Each row below holds a small network's activations on one input, seen along a few directions.
Each table varies a few parts of the input and shows all the possible inputs, shuffled.
A made-up example of a description, with smaller parts first: one of 4 places along a line, together with either a single point or one of 11 places around a ring or (one of 3 separate values, together with one of 8 places around a ring).
Shared parts are said once, and a part with two or three values counts as separate values.

Other details of the inputs vary at random and push rows far along two fixed directions, the same in every table; ignore that.

A family of inputs:
row 1: [-4  3  1  3  8 -1  0 -7  3  7 15]
row 2: [ -2   5 -12  -2  -2   0   0   7   3  -8  11]
row 3: [-4  0  3 -2 -9 -2  9 -1 10  0 11]
row 4: [ 15 -85 -33 -21  13  -2   2  -6  20  27 -52]
row 5: [ 4  9  8  4  8  5 -7  1 -3 -9 -5]
row 6: [ -6   3 -10   1  -1   0   1   6   2 -13   8]
row 7: [-80  44 -46 118 -77 -26  -8  46 -53  95 -91]
row 8: [  0   4  -4  -6 -12  -6   3   5   7  -9   6]
row 9: [ 3  4 11  9 10  2  0 -8 -5 -3  2]
row 10: [ 7  5 13  8  7  1  2 -8 -2 -2  0]
row 11: [ 15 -85 -33 -23   9  -2  -1  -8  21  29 -50]
row 12: [  0   4  -2   1  -2  -5   9   7   5 -14   1]
row 13: [ 1  3  8  9 10  5 -3 -8 -5 -3  5]
row 14: [-2  3  5  1  1 -4  1 -8  6  8 13]
row 15: [ 9 11 12  0  1  2 -5  1  1 -6 -7]
row 16: [-8  0  6  8 12 -2  4 -8  2  0  9]
row 17: [  6   6   5  -4  -9  -4  -3   9   1 -10  -1]
row 18: [  2   9   3   3   5   9 -13   0  -4  -6   1]
row 19: [  7  12   1  -2   0   7 -14   1  -1   0   3]
row 20: [  5  11   1   0   4   9 -14   1  -3  -2   3]
row 21: [ -3   3  -5   2   1  -4   7   7   3 -16   2]
row 22: [ 3  6 -5 -3 -1  2 -9 12 -4 -7  7]
row 23: [ -2   2   9   0  -2  -7   3 -10   7   6  10]
row 24: [-4  1 -5 -1 -3  3  6  1  7  3 16]
row 25: [ -2   8  10 -13   3   6   6 -12 -21   5   2]
row 26: [ 7  6  8  2  0  2 -6 -9 -1  6  8]
row 27: [ -9   7  -6 -20  -6   1  14   3 -14  -7   2]
row 28: [-4 -1  4  4  1 -1 15  2  8 -5  6]
row 29: [  5   6   3  -6 -11  -4  -6   9   0  -8   2]
row 30: [  2   5  -2  -2  -6  -6   9   7   7 -12   1]
row 31: [-2  2 11  6  9 -6 10 -7  5  1  5]
row 32: [ -1   2  11   1   0  -7   6 -10   8   4   7]
row 33: [ 9  6 14  5  3 -1  2 -9 -1  1  0]
row 34: [  2   4   2   2   2  -1  -2  11  -4 -15  -1]
row 35: [-6  1 -5  1  1  4  6  2  6  1 16]
row 36: [-7 -2  2  6  4  1 13  2  6 -7  8]
row 37: [ 1  3  6  8  8  6 -6 -9 -5  0  8]
row 38: [  0   6 -12  -4  -6  -1   0   7   4  -6  11]
row 39: [ 7  7  4  3  3  4 -7 -9 -3  6 11]
row 40: [  2   8   6   4   8   8 -11   1  -4  -9  -3]
row 41: [  1   5  -2  -4 -10  -7   6   5   8 -11   3]
row 42: [ 5  6 -1 -6 -8 -1 -8 10 -1 -6  5]
row 43: [ 24 -79 -33 -25  11  -4 -14   3  10  19 -60]
row 44: [ -6   2  -7   2   1  -1   4   7   2 -15   5]
row 45: [-10  -2   0   6   4   3  10   2   5  -6  10]
row 46: [ 0  5 -8 -5 -9 -4  1  6  6 -7  9]
row 47: [  8   5  14   3  -1  -1  -1 -10   1   2   2]
row 48: [-10  -2  -3   4   2   4   7   1   5  -3  14]
row 49: [  7   5  11   2  -3  -1  -5 -11   0   3   5]
row 50: [ 5  7 -5 -5 -5  1 -9 11 -3 -5  8]
row 51: [-4  0 -1 -2 -6  0  7  1  9  2 14]
row 52: [  7  10   9  -4  -6   3 -12  -1   1  -3  -2]
row 53: [ 5  6  3  5  6  5 -7 -8 -4  4 10]
row 54: [-8  0  3  6  9  0  2 -8  2  2 13]
row 55: [ -1   4   0   2   2   2  -5  11  -5 -14   1]
row 56: [-2  4  2  1  4 -2  0 -8  4  9 15]
row 57: [-5  1  8  8 12 -4  8 -7  3 -1  7]
row 58: [  5   5   5   0  -1  -2   0  11  -2 -13  -3]
row 59: [-11   5   8 -14   4   0  14 -11 -14   8   7]
row 60: [ -1  13   8 -18   0  10  -1  -3 -19  -1  -5]
row 61: [ 7 10 11  2  4  4 -5  1 -1 -8 -7]
row 62: [ 8 10 11 -2 -4  2 -8 -1  2 -4 -5]
row 63: [ -4   8   2 -20  -5   3   4   7 -21  -7  -1]
row 64: [ 0  3 12  3  5 -7  9 -8  7  3  5]
row 65: [ 25 -74 -33 -26  13   6 -26  -7  10  30 -56]
row 66: [-13   2   1 -16  -3   5  20  -2 -11   2   8]
Each input here is: one of 6 places around a ring, together with either a single point or one of 10 places around a ring.
Q: Changing only the place on the ring of 6 turns row 13 into row 44. The same change can be made to row 10. Which row results?
A: row 12
Q: Changing only the place on the ring of 6 turns row 40 into row 16. The same change can be made to row 65. Which row results?
A: row 14
Q: List by row number the other rows that have the place on the ring of 6 in common with row 45.
A: row 3, row 4, row 11, row 24, row 28, row 35, row 36, row 48, row 51, row 66
Q: Which other rows does row 22 become when the place on the ring of 10 takes its other values? List them by row number.
A: row 7, row 17, row 29, row 34, row 42, row 43, row 50, row 55, row 58
Q: A walk changes only the place on the ring of 6. It starts at row 63 and steps to row 60. List the rest of the walk in order.
A: row 25, row 59, row 66, row 27

A family of inputs:
row 67: [-13  -8 -11  10 -36   3  -3  25 -17  29 -59]
row 68: [-16 -11 -10  21 -19   5   1  -8 -10  70 -30]
row 69: [ 30 -46  22 -61  39  -4  21 -40   6 -23  12]
row 70: [-11 108  46  11 -34   7   1  22  -1 -41  51]
row 71: [-18 102  52  24 -14   8  13 -11   5  -7  74]
row 72: [ -9   0 -39   2 -33 -11 -19  15 -37  36 -41]
row 73: [  0 -69 -35 -65   5   1  53  13  57 -39  53]
row 74: [ 55 -41  10 -40  26  -2 -15  -1  32 -57  -1]
row 75: [ -7 -18   4  48 -15 -25  -4  -8   9  47 -43]
row 76: [ 44 -36  -8 -67  18  32 -21  -4  11 -31  19]
row 77: [-19 -13 -18  26 -18  10  -3 -12 -14  66 -25]
row 78: [-23 -17   5  24 -20   0  13  -8  -9  56 -44]
row 79: [ 29 -38  -9 -51  46  24 -16   6  22 -50   9]
row 80: [-26  97  31  18 -18  21   1  28 -27 -47  66]
row 81: [ 36 -53  10 -19  62   1 -11 -25  33 -28  30]
row 82: [-34 -20 -19  35  -1  10   0  -6 -19  54 -26]
row 83: [ 50 -43  -1 -33  41   2 -19   6  27 -58   8]
row 84: [ 15 -70 -36 -40   9 -25  35  13  76 -48  54]
row 85: [  5 103  31  34 -29  -4 -20  21  -3 -44  68]
row 86: [ -6   4 -30  13 -31   3 -22  22  -3  39 -50]
row 87: [  0 -65 -41 -75   7 -23  54   7  42 -42  52]
row 88: [ -3 -14 -19  50 -13 -16 -21 -12   5  57 -24]
row 89: [  4 101  49  29 -34 -13 -11  25   3 -46  56]
row 90: [-16  -7 -38  18 -28  14 -20  21 -24  32 -40]
row 91: [ 47 -33   0 -73  17  28 -17   1  15 -27  15]
row 92: [ 35 -46  26 -58  31  20   5 -33  25  -6  23]
row 93: [ 35 -41  23 -53  35  14  -2 -36  39 -10  19]
row 94: [ 44 -33   5 -83  16  -1 -11  -6   2 -36   6]
row 95: [ 35 -42  21 -69  32  -4   5 -39  10  -8  22]
row 96: [-54 -31 -65  21 -43 -24  48  35  38  26 -11]
row 97: [-20  -5 -31  28 -11   3  -7  27 -10  16 -58]
row 98: [ 30 -50  27 -50  38  20  20 -34  22 -21  13]
row 99: [ 40 -36   5 -75  23  -1   4  -7  -1 -51  -3]
row 100: [-14  -3 -19  21 -27  -1  -2  20  -4  17 -67]
row 101: [-13  -3 -17  -1 -35 -21  -3  19 -32  26 -60]
row 102: [-16  99  51  13 -31  12  22  23 -19 -53  45]
row 103: [ -9   2 -38  18 -29   8 -27  18  -7  34 -45]
row 104: [-29 -20 -11  36   1   5  17  -3 -17  48 -38]
row 105: [-16  99  44  19 -22  14  26  26 -21 -55  47]
row 106: [ 51 -47  26 -34  35  -6 -13 -33  43 -15  24]
row 107: [  0 -11 -11  45 -14 -20 -17  -8   9  61 -29]
row 108: [-13 -21 -12  61   5 -20  -1  -3   1  39 -37]
row 109: [-16  -2 -42  24 -23   9 -27  18  -9  28 -44]
row 110: [  9  -2 -27  31 -31 -17 -34  25   1  34 -44]
row 111: [-29 -16 -16  26   2 -19  17  -9 -32  45 -39]
row 112: [-10  -5 -16   8 -38   4 -11  25 -15  36 -53]
row 113: [-34 -21 -15  37   5   7   8   0 -18  51 -31]
row 114: [-25  95  63  33 -10   3  33 -13   3 -29  57]
row 115: [ -6   3 -32  -4 -34 -15 -15  19 -33  40 -46]
row 116: [ 40 -35   1 -53  35  20   0  -2  26 -55  -5]
row 117: [ -2  99  28  40 -23  -3 -20  21  -5 -50  69]
row 118: [-36  92  47  40  10  10  20  -3  -4 -27  72]
row 119: [-18 -21 -20  59   3 -15 -18  -6  -1  45 -25]
row 120: [-24 -18  -6  35  -6   3  25  -8 -13  46 -46]
row 121: [  1  -9 -23  45 -18 -18 -10  26  -2  10 -60]
row 122: [-34 -15 -23  40   3   5  -7  -9  -4  50 -30]
row 123: [-23 -12   1  29 -15  -5   7 -11   5  52 -48]
row 124: [-29 -14 -15  42   5  -1  10  -6  -3  44 -42]
row 125: [ 40 -34  11 -64  21  17 -11  -2  31 -45  -3]
row 126: [ 28 -48   5 -48  41  30  -4 -37  16 -10  36]
row 127: [ 45 -44  -6 -33  46   4 -28   9  26 -55  14]
row 128: [-21  99  43  13 -16  -7  16 -18 -29 -10  82]
row 129: [-25 -11 -26  38  -7   6 -10 -15  -2  55 -28]
row 130: [-26 102  27  24 -13  16  -5  25 -12 -51  62]
row 131: [ 34 -38  -6 -68  38   3  -1  -1  -7 -51   6]
row 132: [-25 -11 -31  23 -11  11  -9  33 -26  23 -47]
row 133: [ -9 -17 -23  56  -7 -14 -21 -12   2  50 -23]
row 134: [-24  -7 -40  10 -16 -11 -16  22 -42  24 -43]
row 135: [ 35 -39   4 -48  39  23 -10 -40  34  -8  31]
row 136: [  0  99  54  31 -31 -14  -3  25   2 -53  49]
row 137: [-26 100  29  10 -10  -6  10  27 -41 -52  60]
row 138: [-22  97  40  20 -16  16  18  30 -25 -53  54]
row 139: [-16  -3 -43   7 -26 -10 -19  15 -39  29 -40]
row 140: [-10  88  59  56  -1 -14  25  -8   5 -36  63]
row 141: [ 30 -45  15 -56  48  -2  24 -38   4 -26  14]
row 142: [ -9 -12 -36  45 -13 -12 -35  28  -8  18 -41]
row 143: [ 20 -48   2 -56  53   5   0 -36  -2 -18  33]
row 144: [-24 -12 -10  41  -2  -2  18 -11   1  42 -50]
row 145: [-18 101  50   8 -17 -11  20 -14 -25  -6  77]
row 146: [ -8 -19   0  54 -10 -24   3 -10   7  39 -46]
row 147: [ 20 -49   6 -54  59   2   8 -30  -1 -21  28]
row 148: [ 31 -45  25 -67  34  -5  13 -39   9 -16  16]
row 149: [-25 -13 -27  21 -10 -13  -3 -18 -32  57 -25]
row 150: [ 40 -36  -1 -70  32   2   7  -5  -3 -53  -2]
Q: What do these inputs look like to the network?
A: one of 4 places along a line, together with either a single point or (one of 2 separate values, together with one of 10 places around a ring)
Q: Changing only the place on the line of 4 turns row 79 into row 127. The same change can be made to row 122. Which row results?
A: row 119
Q: Changing only the place on the line of 4 turns row 88 into row 77. The same change can be made to row 85. Which row results?
A: row 76
Q: Changing only the place on the line of 4 turns row 73 into row 96. The same change can be made to row 105. Which row results?
A: row 116
Q: Which other rows does row 118 become when the place on the ring of 10 takes its other values? List them by row number.
A: row 71, row 93, row 114, row 122, row 123, row 124, row 129, row 135, row 144
Q: Which other rows does row 78 become when the place on the line of 4 takes its other values? List them by row number.
A: row 75, row 123, row 148
Q: Which other rows does row 150 become when the choice among 2 separate values takes its other values? List them by row number.
A: row 141
Q: Which other rows does row 68 become when the choice among 2 separate values takes its other values? List them by row number.
A: row 91
Q: Which other rows does row 112 become when the place on the line of 4 takes its other values? List them by row number.
A: row 70, row 89, row 94

A family of inputs:
row 151: [-30 108  11  52 -52   8 -23  36 -53  12  24]
row 152: [  8 -23  -2 -36  22  -8  31  13  12 -58  24]
row 153: [ -12  -27  -24   26  -28  -10  -22   24  -35   45 -111]
row 154: [ 20 -10   6 -58  -3  -5  25   6  31 -32  25]
row 155: [ 25   0  -1 -43  25  32 -36   1  -9 -42  21]
row 156: [ 32  -6  18 -34  31   7 -11   6 -16 -53  -4]
row 157: [ 35 -60 -46  53  -9 -11 -69  26  30  34 -94]
row 158: [  8 -51 -55 -12 -21  -3 -50  12 -24  62 -84]
row 159: [  9 -21  10 -45   7  -6  28  10  21 -54  19]
row 160: [ 28  -2   6 -32  37  19 -18   4 -15 -53  -1]
row 161: [ 10 -15 -18 -56  -3  -4   3   6  21 -25  44]
row 162: [ 24 -13  27 -36  22   2  10 -55  17   6  43]
row 163: [ -6 -75 -11  20  -3 -10  16 -32   3  82 -84]
row 164: [ 46   8  28 -58   7  10 -17  -2   4 -31   0]
row 165: [-63  91  29  84  -8   3  24  -7 -30  30  35]
row 166: [-49  98   0  42 -75 -24  28  28 -18   8  31]
row 167: [-44  89  23  43 -66 -18  45  35 -11 -13  18]
row 168: [-37 108  15  54 -24  14 -13  35 -48 -15  11]
row 169: [-55  89 -10  53 -63  -8  18  43 -26  11  48]
row 170: [-22 -37 -12  35 -18 -19  12 -25  -4 103 -75]
row 171: [-30 -75 -82   5 -14   1  -6  22   0  46 -63]
row 172: [-34 -49 -19  57   7 -21  18 -17 -23  78 -76]
row 173: [  8 -20  24 -12  59  11  20 -41   7 -19  33]
row 174: [  0 -19 -20 -34  25  15  15  15  17 -46  32]
row 175: [ 13 -79 -30  75  13 -20 -33 -19  51  72 -65]
row 176: [-51  84  59  68 -22 -16  36 -13 -23  19  24]
row 177: [  4 -19 -13 -34  28   4  24  11  13 -58  28]
row 178: [ 43  -1  31 -47   4  14  -9  -1  -1 -41 -10]
row 179: [ 45   7  11 -58   1  11 -26 -10  -4 -32  13]
row 180: [ 16 -15  22 -37  29   4  -2 -46  16  11  53]
row 181: [ 37 -22  -6   7  11 -11 -16  18  76 -57  37]
row 182: [ 16 -23  16 -23  33  17   0 -39   9  13  56]
row 183: [  3 -20  15 -21  47  23   1 -43  12  -4  51]
Q: Changing only one part turns row 177 into row 160. The same change can be made to row 161. Which row results?
A: row 158
Q: What do these inputs look like to the network?
A: one of 3 separate values, together with either a single point or one of 10 places around a ring
Q: List by row number the other rows that have the choice among 3 separate values in common with row 172.
A: row 162, row 163, row 165, row 170, row 173, row 175, row 176, row 180, row 182, row 183
